Each row below holds a small network's activations on one input, seen along a few directions.
In each table, some parts of the input vary, and every possible input appears once, in random order.
Descriptions start from the smaller parts, as in this example, which fits no table here: one of 6 places along a line, together with either a single point or one of 11 places along a line or (one of 2 separate values, together with one of 8 places around a ring).
Shared parts are said once, and a part with two or three values counts as separate values.

Other details of the inputs vary at random and push rows far along two fixed directions, the same in every table; ignore that.

Rows:
R1: [ -2.8  -3.2  -4.5   7.3   4.7  10.6  -4.3  -3.5  28.5 -14.2  50.3  -6.6
  13.1  -0.2  -6.6]
R2: [-15.1   7.0 -30.4   6.7 -22.4   4.2  16.0   8.1   6.0 -17.8  -4.3  29.8
 -36.3   0.4 -34.7]
R3: [ -0.9  -2.5  30.8 -11.3  13.6  -8.1  -0.6 -10.3 -27.7  21.6 -32.3 -20.6
  19.6  -3.4  40.4]
R4: [-2.6 -6.4 -4.5 -6.4 17.5  7.1  6.2  2.4 33.8 -0.5 44.4 -0.7 15.6 -7.2
 -7.3]
R5: [-15.5  -3.0  15.0   3.4 -12.7 -12.0   4.9  -0.8 -46.3   2.7 -79.6   8.0
 -18.7  -0.6  18.3]
R6: [-21.6  16.8 -23.8   4.5 -11.5 -15.8  -4.6  26.0 -40.6  -7.0 -46.6  37.7
 -29.1  17.8  -4.3]
R7: [-13.8 -13.9  15.7   2.8  -7.2 -12.3   1.2   1.5 -40.3  -0.4 -81.1  14.0
 -16.4   0.3  13.4]
R8: [ 51.5 -13.5  35.7 -18.4   7.5  -7.6 -38.4  -6.3 -10.5  20.3 -14.8 -36.0
  35.4  16.2  23.5]
R9: [-13.0  16.8 -35.4 -10.2  -0.1  -1.4  11.9  25.7   4.4  -8.5   7.6  34.1
 -26.0   3.8 -26.1]
R10: [ -8.4  12.2 -36.1  19.4 -19.7   2.0  12.1   8.2   3.6 -12.7  -5.0  27.5
 -37.4  -3.3 -36.8]
R11: [ -1.7   5.6  -2.2   8.4 -17.3  13.4  18.5 -23.7  27.8  -1.2  37.8 -13.9
   1.6  -9.1  -9.6]
R12: [ -3.5 -14.9   0.1   8.8  -5.1  13.9  10.6 -16.8  37.6 -10.0  35.2  -6.0
   6.1 -11.2 -16.8]
R13: [  3.1 -19.1  40.0 -10.3  27.2  -3.3  -4.9 -12.1  -7.3  15.6 -14.0 -28.4
  33.5  -9.4  38.7]
R14: [ -2.0 -10.8  -1.2   8.7  -7.3  14.4  12.1 -18.3  37.4  -9.6  38.6  -8.2
   3.0 -11.0 -18.1]
R15: [ 48.8 -20.3  36.8 -17.0  -5.8 -11.1 -24.1 -13.8 -14.9  23.3 -47.9 -27.2
  18.2  10.0  10.3]
R16: [  1.5 -15.0  38.5   2.2  14.0   1.4 -13.7 -14.7 -11.9   1.6  -9.2 -30.1
  31.0  -3.8  42.0]
R17: [  0.0   8.8  -6.7  10.4  -3.1   8.8  -0.6  -7.1  17.8  -3.4  50.9 -11.5
   8.2  -0.6  -2.5]
R18: [-23.9  -2.8 -21.2   4.6   1.8 -16.2 -10.4  33.1 -31.2 -16.4 -49.7  46.1
 -22.2  16.3 -10.3]
R19: [ -1.9   5.5  -4.6   4.7  -0.2  14.0  -0.4  -5.2  23.7 -14.3  51.2 -10.7
   7.9  -3.1  -2.6]
R20: [  5.0  10.0  -9.6  16.9   2.2  10.4  -4.3  -7.9  21.4  -9.3  50.8 -13.7
   8.0  -5.2  -3.3]
R21: [  2.3  -4.1  38.8 -11.3  17.7  -0.1   0.6 -15.6 -16.4  19.6 -14.3 -34.7
  28.2 -10.4  45.7]
R22: [-17.6  21.2 -34.0   5.0 -13.2   0.4   2.1  21.5  -4.9 -17.3   8.7  29.0
 -27.3  10.5 -19.5]
R23: [-13.0  13.0 -36.1  -8.6   2.6  -3.1  10.2  28.2   5.8  -8.0   6.8  37.9
 -24.8   5.5 -27.0]
R24: [ 30.6   7.9 -25.8 -29.9   0.1 -24.0 -20.7  43.3 -29.7  15.5 -58.0  41.7
 -25.9  29.4 -28.1]
R25: [  7.3  11.1 -11.0   3.3  12.5   7.7   7.5  -4.0  26.2   4.3  48.8 -10.4
   6.8 -11.1  -6.3]
R26: [  1.3   1.7  -1.6  12.7 -14.7  11.8  15.6 -21.5  25.3   1.1  37.6 -13.5
  -0.1 -11.4 -13.4]
R27: [  5.9  -7.9  37.4  -6.6  19.1  -4.9  -2.5 -16.4 -17.6  25.1 -11.9 -33.4
  28.4  -9.0  41.1]
Each input here is: one of 3 separate values, together with either a single point or one of 8 places along a line.
Q: The inputs of R18 and R12 match in every part but the choice among 3 separate values. If R8 is changed in the same way as R18 into R12, which row does it become?
A: R15
Q: A walk changes only the place on the line of 8. It starts at R12 and steps to R14. List the rest of the walk in order.
A: R7, R2, R5, R11, R26, R10
Q: List by row number the other rows that have the choice among 3 separate values in common with R4.
A: R3, R9, R13, R21, R23, R24, R25, R27

Rows:
R28: [ -1.0  -8.1  31.3   2.8  15.7   3.1   0.2 -20.7  -3.7  13.2   6.6 -37.3
  27.7 -15.7  34.8]
R29: [ 12.9 -13.4  32.3   3.7   1.7   1.2  -3.7 -28.7   1.7   6.2  -9.0 -34.2
  24.8 -10.7  25.6]
R30: [ -5.3 -21.1  39.3   2.6   2.8 -11.7 -10.1 -10.6 -44.4   9.1 -72.0 -12.7
   8.9  -2.5  34.7]
R31: [ 16.6  18.9 -16.0  -7.7  -4.1   5.9 -11.8   7.2  24.2   2.3  57.3  -5.5
  10.9  16.5 -12.5]
R32: [ 39.8  -7.4  33.3 -11.1   8.0   1.1 -18.1 -18.4  -1.2  18.6   0.7 -38.5
  24.4  -3.7  22.4]
R33: [-32.0  18.0 -44.8   5.0 -13.8  -2.2  13.6  36.2  -5.2 -19.7  -2.9  50.9
 -42.0   8.3 -32.9]
R34: [  2.2 -14.4  34.9   0.9   3.0 -11.0  -8.9 -11.4 -40.5  14.0 -76.8 -17.8
   8.4  -2.0  34.4]
R35: [-29.3   6.1 -21.8   4.2  -1.3 -15.7   5.0  26.5 -38.3  -7.4 -51.2  41.9
 -32.8  11.5  -5.7]
R36: [ -4.1  15.1 -18.4   6.1   1.8  14.2  14.1  -4.3  32.2  -1.4  58.2  -7.2
   1.6  -9.7 -11.6]
R37: [  0.2  -1.1 -10.7   6.5 -11.4  13.3   5.9  -9.5  30.4 -15.0  36.5   0.2
  -1.5  -5.6 -18.8]
R38: [  2.9  -1.6  -9.0   9.4  -9.9  13.0  10.5 -13.0  30.9  -5.9  48.5  -3.7
  -1.5  -4.5 -21.4]
R39: [ -7.2   7.5 -15.7   4.7   0.8  14.8  10.4  -8.6  33.7 -11.6  56.3  -0.5
   4.5  -6.4  -9.9]
R40: [-14.4   1.9  -9.7   3.1  -0.6  13.7   9.3  -4.3  30.0 -18.3  47.3  -3.8
   2.4  -7.6  -6.5]
R41: [ 13.7  -9.2  35.4   4.9   2.2   1.5  -0.1 -27.9   1.0  13.8  -3.6 -37.6
  24.7 -13.0  26.2]
R42: [  0.5   2.8  -8.0   8.7 -10.9  13.9   9.8  -7.3  30.4  -7.2  41.3  -3.9
  -0.5  -7.5 -18.7]
R43: [-10.9  -6.1  34.5   1.4  13.2 -16.4  -5.6  -3.2 -47.6  14.8 -66.7 -11.0
  11.5  -3.7  46.8]
R44: [ -3.0  -3.7  -4.2   6.3 -10.9  12.1   8.3  -9.2  28.4 -10.3  40.6  -5.0
  -4.1  -6.8 -21.9]
R45: [-21.1  -1.6  -6.3   2.7   2.6  -4.6   0.8   8.7 -18.1 -11.5 -25.6  15.3
  -6.3  -0.7   7.1]
R46: [-32.8   3.7 -17.5   2.4  -3.5 -14.7   3.2  29.0 -37.7 -11.7 -53.0  39.0
 -33.6   8.0  -6.2]
R47: [  3.0 -20.0  40.4   1.6   1.9   6.7  -3.6 -26.3  -0.4   0.6 -12.1 -33.7
  23.1  -9.8  28.9]
R48: [ 17.9   8.5 -20.0  -5.8   9.4   4.6 -15.1  13.0  28.4  -2.6  59.9  -0.7
  15.9  14.3 -17.9]
R49: [-10.1   6.1 -14.6   5.6   1.0  15.0  10.8  -7.8  34.1 -13.7  55.1  -1.3
   3.4  -3.4  -8.2]
R50: [-11.4   6.7 -27.4   4.7 -13.1 -14.9   2.4  21.3 -31.8  -1.3 -58.2  36.7
 -39.3   8.9 -24.2]
R51: [ 38.3 -16.3  33.1  -9.3   9.5  -5.1 -31.9 -10.3  -2.2  15.2  -0.9 -34.6
  36.9  10.0  22.7]
R52: [ 10.3  28.6 -59.8 -15.3 -30.7  -6.3   2.8  37.6  -3.5  -7.6  -5.2  54.5
 -53.8  31.5 -62.9]
R53: [ -9.3  10.3 -13.0   7.1   0.5  14.5  14.4  -4.0  31.0  -6.2  57.3  -2.1
   2.2  -5.5  -7.6]
R54: [-11.6  -9.0  30.8  -1.8  14.4 -12.7  -7.8  -3.4 -46.2  10.8 -70.8 -12.1
  10.2  -3.5  45.4]
R55: [ 18.4   9.0 -21.8  -1.7  17.1   7.1  -9.9  14.1  30.8  -5.8  59.8   2.2
   8.9   2.6 -18.5]
R56: [ 14.4   5.4 -36.7  -4.6  -2.8 -21.3 -18.8  44.1 -28.9  -8.1 -51.6  49.7
 -34.0  21.4 -31.1]
R57: [ 11.6  15.5 -27.9 -11.2 -21.1 -20.6 -22.4  33.7 -33.4   1.3 -50.6  39.1
 -29.4  34.1 -23.1]
R58: [ 12.7  -9.2 -14.3 -29.9  21.5   5.3  12.7  11.6  49.4   9.3  47.7  10.4
  11.9  -2.0 -31.5]
R59: [  3.9   0.6 -11.1   7.7 -10.5  12.9   9.4 -14.2  31.7  -2.7  49.0  -3.9
  -1.7  -6.2 -24.4]
R60: [-13.1   2.7 -11.4   5.9   1.8  11.3   9.1  -4.8  27.3 -12.5  53.9  -3.7
   3.3  -8.2  -9.6]
R61: [ -1.7  -8.1  32.4   3.5  16.3  -0.1  -0.3 -23.7  -2.4   9.2   7.1 -35.5
  28.9 -12.5  34.7]
R62: [ -2.1  -7.5  33.6   2.7  12.6   5.5   1.7 -20.6  -3.2  12.7   7.8 -31.0
  29.3 -14.2  38.7]
R63: [ 12.7  -2.8  32.5 -14.0  21.9 -17.1 -22.4   6.8 -51.3  19.9 -64.2 -11.8
  11.6   4.9  42.6]
R64: [-14.7   2.3 -23.9   5.2 -15.9 -13.3   3.0  21.0 -28.7 -12.8 -57.4  44.1
 -37.9  12.7 -18.4]
R65: [-26.6  23.8 -55.1   5.2 -11.3  -6.3   8.9  30.7  -0.6 -22.3  -3.1  55.8
 -43.8  11.9 -40.6]
R66: [  9.3  10.6 -17.2   8.1 -11.0  14.2  13.8  -8.3  33.2   0.2  44.3  -7.5
  -4.0  -8.6 -23.8]
R67: [ -2.4   1.7  -3.1   5.3  -9.8  -4.9   3.8   5.3 -14.0   1.4 -29.7  14.5
 -15.9   0.3  -4.0]
R68: [-11.3   5.7 -27.5   6.4 -13.0 -17.9   3.3  19.3 -30.2  -6.3 -56.0  38.0
 -37.1  10.4 -23.9]
R69: [  3.6 -16.2  40.7   3.6   0.4   5.8   0.2 -23.2  -1.8   8.4  -7.5 -34.5
  22.4 -12.4  28.8]
R70: [ 17.7  22.4 -18.6 -17.2  -4.6  10.0   2.3   3.6  26.3   0.6  59.9  -4.8
   0.7   7.8 -17.1]
R71: [ -3.8  -2.7  -4.5   3.7 -11.0  -4.6   0.1   2.4 -14.1  -3.6 -33.6  16.9
 -14.3   2.5  -3.4]
R72: [  9.4 -13.3  37.8   5.9   2.7   6.3   1.5 -26.2  -0.7  11.5  -5.2 -34.4
  23.7  -9.5  30.4]
R73: [-18.5   2.0  -5.5   2.7   3.3  -7.3   2.6   7.1 -21.0  -0.7 -20.0  15.1
  -9.1  -1.0   3.3]
R74: [ 32.7 -32.8  39.1 -34.2  22.2  -3.6  -3.5 -12.1  19.7  27.5 -12.6 -22.8
  32.6  -7.1   9.2]
R75: [ -6.7 -10.2  34.0   3.5  12.8   5.4  -0.1 -17.3  -3.7   5.8   4.1 -31.2
  28.0 -13.6  39.7]
Q: What do these inputs look like to the network?
A: one of 2 separate values, together with either a single point or one of 5 places around a ring or (one of 3 separate values, together with one of 6 places along a line)
Q: The inputs of R29 and R65 match in every part but the choice among 2 separate values. If R71 is changed in the same way as R29 into R65, which row does it become?
A: R39
Q: The inputs of R53 and R72 match in every part but the choice among 2 separate values. If R70 is changed in the same way as R53 into R72, which row does it become?
A: R52
Q: A walk changes only the place on the line of 6. It starts at R33 and steps to R75. List the rest of the walk in order.
A: R53, R62, R43, R36
Q: Which other rows does R48 become when the place on the ring of 5 takes its other values? List them by row number.
A: R31, R55, R63, R70
Q: Which other rows does R57 become when the place on the ring of 5 takes its other values? List them by row number.
A: R32, R51, R52, R56
Q: Which other rows does R69 become when the choice among 2 separate values takes its other values? List them by row number.
A: R33
Q: Which other rows does R46 become when the choice among 3 separate values takes its other values? List them by row number.
A: R33, R40
